Each row below holds a small network's activations on one input, seen along a few directions.
Each table varies a few parts of the input and shows all the possible inputs, shuffled.
Descriptions start from the smaller parts, as in this example, which fits no table here: values(2) and (point or ring(9) or (ring(5) and line(6))).
Shared parts are said once, and a part with two or three values counts as separate values.

Other details of the inputs vary at random and push rows far along two fixed directions, the same in every table; ignore that.

Table:
row 1: [ 10 -23  -1  28  -7 -16   4 -16  14   6  42  -1  -9   9]
row 2: [ 20  17  26  -1  43  13  -6 -13  24   8   2  -8  -9 -40]
row 3: [ -5  17   5 -20  11  16  -7   8 -28  -8 -32   9  -4   4]
row 4: [-59  -3 -30   9 -14 -10 -17  10 -48 -22  -9  23 -11  59]
row 5: [ 32  18  22 -14  16  10   5   2  23   7 -19 -19   4 -43]
row 6: [ -5  -9  -5  18 -23 -25  14   2  28  -3  13  -9   4   8]
row 7: [  5 -17  -7  20 -21 -25  14   4  20  -6   9 -17   5  12]
row 8: [  7 -21   5  35   2 -27   7  -7  14  -2  31   0  -6   4]
row 9: [ -7 -19 -11  18 -17 -16  14  -1  19   3  26   5  12   2]
row 10: [-16  19 -16 -20  22  26 -15  -1 -27  -6 -19   2 -12  10]
row 11: [ -9  24   7 -21   5  15 -21   4 -26  -4 -33   5  -8   1]
row 12: [-40   2 -36   0 -28  -7 -20   2 -53 -18  -9  18 -17  62]
row 13: [ -2 -21  -6  12 -21  -4  21   0  17  -1  27   8   9  -2]
row 14: [ -3 -23  10  12 -18  -7   7   4   9   1  15   2  12   6]
row 15: [  6 -10  -6  17 -20 -32  11   5  19  -1  10 -13   7   6]
row 16: [ -8  26  -8 -24   9  15 -24  -1 -29  -3 -30   0 -11  13]
row 17: [-15  19   6 -21  11  23  -6   5 -22 -10 -31  12  -7   4]
row 18: [ -1  24 -18 -23  14  17 -14   0 -31 -10 -29  -3 -12   8]
row 19: [  1 -13 -12  14 -31  -9  21  -2  21  -5  19   0  -3   3]
row 20: [  9 -18   0   8 -27  -7  18  -1  12   6  19   0   2  10]
row 21: [-11  11  -7 -25  19  28 -24  -3 -36  -1 -21   6  -3   6]
row 22: [  3  -9  -4  11 -31 -15   8   0  11   3  12   0   0   7]
row 23: [  9  -9  -4   9 -23 -18  21   5   9   5  13   7   6   3]
row 24: [  9  -7 -15  15 -22 -27  14   1  16   2  13  -9   4   8]
row 25: [  8 -22 -18  18 -14 -20  16   2  12   5  26 -12   5  12]
row 26: [ 31  13   8 -16  31  11   1  -1  18  17  -8 -23   6 -32]
row 27: [  2 -22  -1   8 -21  -3  10   0   6   4  23   4   9   4]
row 28: [ 24   2  18 -14  32  18   0   1  16   7 -13 -20  13 -36]
row 29: [ 25   2  24 -13  23  19   7   4  17   6 -10 -12  13 -39]
row 30: [  2 -15  -6  10 -26  -7  25   0  17  -1  19   6   1   7]
row 31: [  5 -12   4  31   2 -31   3  -6   9   1  31   5  -5   1]
row 32: [ 30  15  25 -18  18  12   9   4  16  10 -17 -10   7 -35]
row 33: [  4 -21  11  13 -25 -11  15   3  17   3  13  -3   7  10]
row 34: [-18  22  -2 -23  15  25 -13   3 -30  -6 -21  23  -2  -4]
row 35: [ 34  14   8 -18  13  20   8  -2  16   5 -14 -18  -2 -36]
row 36: [-45   3 -20   2 -17 -13 -15  15 -59 -18 -10  39   1  38]
row 37: [ 19   6  29 -17  19  19  -4   1  12  12  -9  -8  12 -33]
row 38: [  1 -19  -8  16 -18 -20   5   0  13  11  24  -8   5  16]
row 39: [ 28  14  22 -22  13  21   3  -3  14  15 -13  -9   2 -27]
row 40: [ 27   7  12 -20  22  25   6   0   6   8  -7  -7   8 -36]
row 41: [  4 -23   2  19 -25 -19   9  -1  26   0  14 -21   5  15]
row 42: [-14  18   3 -19  22  12 -28   4 -28   3 -26  -2  -4  11]
row 43: [-15  32 -14 -22  13  17 -16  -1 -23  -9 -31   5 -13   7]
row 44: [ -1 -16   9  29  -5 -26  -4  -9  10   3  32   5  -6   9]
row 45: [ 10 -19  -9  30  -4 -23  10 -11   7   0  39   4 -10   7]
row 46: [-18  27   5 -23  11  18 -10   6 -27  -8 -32  18  -7   3]
row 47: [-52  -2 -21   1 -15 -12 -28   8 -59 -13 -10  31  -1  50]
row 48: [ 32   3   7 -17  29  21   4  -5  16  11  -4 -19  11 -39]
row 49: [ -7 -17  -6  20 -23 -18  16   0  28  -8  12 -13   2  13]
row 50: [ -9  20  11 -23   7  16 -15   5 -28   0 -29  11  -4   6]
row 51: [  5 -28  11  35  -6 -23   3 -11  21   2  36  -4  -5   9]
row 52: [ 20  22  22 -17  17  19   3  -1  26   4 -21 -14   0 -41]
row 53: [-11  14  -4 -22  18  19 -24  -1 -30   3 -20   9   1   3]
row 54: [-13  25   1 -22  11  11 -27   2 -29  -6 -34  -3  -9  13]
row 55: [  1 -29   4  21 -15 -18   7   1  24   7  21 -19   9  15]
row 56: [-39   1 -23  16 -10 -18 -28  -6 -54 -12  11  36 -23  50]
row 57: [-45  10 -26  -2 -25  -5  -6   8 -49 -17 -12  40 -12  46]
row 58: [-50  -4 -17   4 -18  -1 -10  11 -45 -22  -7  35  -2  39]
row 59: [-11 -26  -3  21 -14 -14  14   1  22  -3  21  -1  13   5]
row 60: [ 37  16  19  -5  43  10  -4 -14  17  14   4 -11  -8 -43]
row 61: [-10  25 -15 -23  13  25 -12  -5 -20 -12 -27  -1 -15   6]
row 62: [-31   3 -29  -3 -24  -6  -4   9 -56 -17 -10  33 -11  46]
row 63: [-12  17   5 -18   3  20 -19   3 -27  -9 -33   2 -10   8]
row 64: [  3 -26  -5  24 -12 -26  14   7  20   2  19 -16  10  11]
row 65: [ -8 -16   5  15 -19 -14  15   6  17   0  21  10  14  -3]
row 66: [ 17  14  20 -14  15  23   6  -1  26   0 -21 -17  -1 -34]
row 67: [ -7 -21  -3  25 -17 -28  16   4  32   5  27  -9   9   8]
row 68: [ -4 -28   4  15 -13 -11   4   0  13   3  17  -6  13   9]
row 69: [ 23   8  21 -19  18  23  -2  -3  11  14  -6  -6   9 -33]
row 70: [  5 -22 -12  19 -17 -25  15   2  14   7  25   1  16   0]
row 71: [ -7  19  -3 -21  14  17 -12   6 -35  -2 -21  19   2  -6]
row 72: [-12 -21  -3  20 -16 -21  12   3  20   1  22   4  15   2]
row 73: [  6 -16   0  19 -27 -20  18   6  18  -5   9  -7   4   1]
row 74: [ 32   3  13 -18  27  24  -2  -7  23  18  -2 -31   3 -26]
row 75: [ -6 -21   3  37  -3 -21   8 -10  22  -5  34   4  -9   7]
row 76: [ -2  30  -8 -22   7  14 -13   4 -31  -6 -33  10 -10  -4]
row 77: [ 23  24  14 -19  16  23   5  -4  24   6 -18 -11  -3 -40]
row 78: [ 21  13   9 -14  28  18   3  -4  28  14  -5 -20   3 -32]
row 79: [  7 -17  -6  12 -33 -10  13  -2  14   1  18  -5  -2   9]
row 80: [-15  17  -3 -19  23   9 -22   8 -36  -5 -27  11   5  -1]
row 81: [ 26  14  15  -6  43  25  -2 -20  20   7   6  -9 -15 -37]
row 82: [ -2 -26 -14  18 -17 -10  19  -4  23   1  31  -1  11   2]
row 83: [ 30  11  19 -13  34   7   0   3  24  15 -11 -28  10 -36]
row 84: [-11  28  -2  -9  34  17 -23 -12 -26  -5 -10  18 -23  -4]
Each input here is: values(3) and line(4) and (point or ring(6)).
Changing only the values(3) part turns row 39 into row 57. The same change can be made to row 1. Which row results? -> row 81
Changing only the values(3) part turns row 63 into row 73. The same change can be made to row 56. Which row results? -> row 60
Change only the values(3) part in row 44. List by row number the other rows that result. -> row 2, row 31
Change only the values(3) part in row 75. List by row number the other rows that result. -> row 8, row 51
A walk changes only the ring(6) part. It starts at row 74 and steps to row 12. List the rest of the walk in order. -> row 79, row 20, row 27, row 21
Which other rows agree with row 32 in the values(3) part and the line(4) part? List them by row number. -> row 5, row 15, row 31, row 36, row 80, row 83
A walk changes only the line(4) part. It starts at row 62 and steps to row 23. List the rest of the walk in order. -> row 32, row 3

Table:
row 85: [ 11 -12   5   3 -19  -1  16   5  10   9  10   6  14  -8]
row 86: [ -7 -13 -11  12 -31  -8  24   1  16  -3  13   1   5   9]
row 87: [-21  -9  -1   4 -34 -10   9  13 -16 -10   4  27   8  21]
row 88: [  4  20  11  -1  28  17  -9  -9  -5   1  -4  12 -17 -23]
row 89: [ 17   0   3   0  14  -1  -4  -3   7   3  -1 -20  -3  -3]
row 90: [-25 -19 -11  15  -6 -14 -14   3 -18  -2  13   4  -1  35]
row 91: [-25 -15 -13  10 -11 -18  -3  10 -23  -3  10  19  11  23]
row 92: [ 18   6   5   5  23   3   2 -18   7   4  21   8 -12 -21]
row 93: [ -2   6  14 -11  25  15 -21  -4  -3   3 -15 -10   1  -6]
row 94: [ 18  25  -4 -22  13  13  -7  -2   1   2 -23 -18  -9 -12]
row 95: [ 19   0  13   1  11  -2   1  -3  23   4  -5 -23  -1 -14]
row 96: [  4 -16  15   8  -3 -11  11   6  22   5  10  -4  19 -21]
row 97: [ 12 -10  -9   2 -16   3  19  -3  21   1  14  -7   4  -5]
row 98: [-24  37 -16 -26   6  14 -22   5 -43 -15 -47   7 -19  24]
Changing only one part turns row 93 into row 90. The same change can be made to row 87. Which row results? -> row 85
What do these inputs look like to the network? -> values(2) and (point or ring(6))
Change only the values(2) part in row 98. List by row number the other rows that result. -> row 94
